Small tables with named rows and columns. After each table, cells are looked up by row and column.

komogob =
          fonuto  dubemis     peke    geled  rofibit      zem
nin      -23.451  -20.500   -1.613  -22.768  -16.947    9.948
pafom    -66.999  -16.004    9.809   -0.829  -35.334  -66.922
vometok    0.253  -52.447   34.034  -28.435  -54.238   78.936
sar        7.897  -26.616  -15.014  -52.410  -29.284   64.689

nin, fonuto -> -23.451
nin, rofibit -> -16.947
nin, geled -> -22.768
sar, fonuto -> 7.897
sar, rofibit -> -29.284
pafom, rofibit -> -35.334
vometok, peke -> 34.034
Row with the largest geled: pafom

mog =
	zasizur	vibo	bet	nin	kasu
zul	81402	55532	61204	61562	57169
dibu	13252	65409	73581	67278	52339
mos	32311	51917	68552	50979	61997
kore	42516	63521	52920	46381	77268
feme	61843	53446	59474	48799	71790
gik	50258	67040	35785	51612	59874
fofaled	68440	59868	50673	49973	65182
kavo	47524	55425	62498	67811	32190
rol	38816	66350	48521	41738	67210
neguf	86629	51962	71227	63406	69690

zasizur of rol = 38816
kasu of kavo = 32190
vibo of mos = 51917
kasu of neguf = 69690
bet of kavo = 62498
kasu of rol = 67210
zasizur of zul = 81402
kasu of kore = 77268
zasizur of kore = 42516
kasu of zul = 57169

vifem:
           rez   vikot    tizi     dor  dolifo
koza     0.506  -0.108  -0.107  -0.118  -0.601
fas      0.516  -0.154   0.189  -0.100  -0.538
lisoni   0.489   0.087   0.209   0.087  -0.551
linab    0.497   0.245   0.075   0.148  -0.501
tesusu   0.044  -0.158   0.731  -0.009   0.105
zov      0.191   0.171   0.395  -0.032   0.559
dugumu  -0.353   0.307   0.064   0.450  -0.447
gov      0.487  -0.256   0.024  -0.192  -0.567
lubot   -0.150   0.518   0.080   0.292   0.406
pif      0.102  -0.155   0.716  -0.038   0.145
lor      0.554   0.145  -0.087   0.032  -0.525

dolifo of linab: -0.501
tizi of linab: 0.075
dolifo of lisoni: -0.551
dolifo of tesusu: 0.105
vikot of dugumu: 0.307
vikot of fas: -0.154
vikot of lisoni: 0.087
rez of koza: 0.506
dolifo of lor: -0.525
Which row has the largest tizi? tesusu

muf =
fields: dadip, diz, gunimif, bek, gub, fen, bosaf, vod, poni, dol
dozadek: [-50, -32, 16, 76, -73, 490, 11, 37, 176, 106]
sug: [444, -183, -89, -486, 582, -552, -99, -23, 20, -418]
zolilu: [-466, 538, 160, 478, -390, 87, 452, -121, 131, 542]
vukori: [-693, 498, 104, 516, -521, 44, 770, -346, 189, 413]
rilaso: [164, 242, 276, 589, -231, 68, 434, 216, -187, 196]
pudu: [-49, -413, 329, -117, 528, -119, -44, 118, 192, -219]
noru: [381, 42, 211, -87, 754, -426, -237, 226, -1, 49]

noru, diz => 42
zolilu, poni => 131
rilaso, fen => 68
sug, bosaf => -99
pudu, diz => -413
sug, dadip => 444
vukori, dadip => -693
dozadek, dol => 106
zolilu, vod => -121
rilaso, gub => -231
zolilu, bek => 478
rilaso, bek => 589
noru, dol => 49
pudu, bosaf => -44
sug, vod => -23
Which row has the largest gunimif? pudu

fozubub.tsv
	fop	det	vesap	zurim	fetasi	luviz
bopog	5.412	5.265	4.187	4.674	4.484	7.000
gibi	2.631	6.419	6.333	7.352	5.620	2.794
taf	6.703	7.747	9.717	7.218	3.769	3.445
sus	4.137	6.039	7.563	3.820	5.310	6.241
didu	4.499	7.287	6.596	2.415	3.825	8.084
gomi	4.404	7.121	2.263	6.841	4.409	4.023

zurim of taf: 7.218
vesap of sus: 7.563
det of gibi: 6.419
det of bopog: 5.265
vesap of bopog: 4.187
zurim of gibi: 7.352
Row with the largest fetasi: gibi

vut =
	vezami	val	tos	fisa
feditez	-8058	3609	-354	-3775
vuki	-3628	438	-2159	-1813
zut	-3770	1713	4250	3670
mugef	1664	1067	9395	3713
zav	1098	2508	-200	5611
movi	3075	-198	-308	404
fasu	1474	4314	-248	2212
buteker	-1436	6422	1054	8139
gad	7319	276	6123	5308
dudisi	-1226	1016	-5348	3646

vezami of zav is 1098
fisa of vuki is -1813
vezami of gad is 7319
vezami of mugef is 1664
tos of mugef is 9395
tos of movi is -308

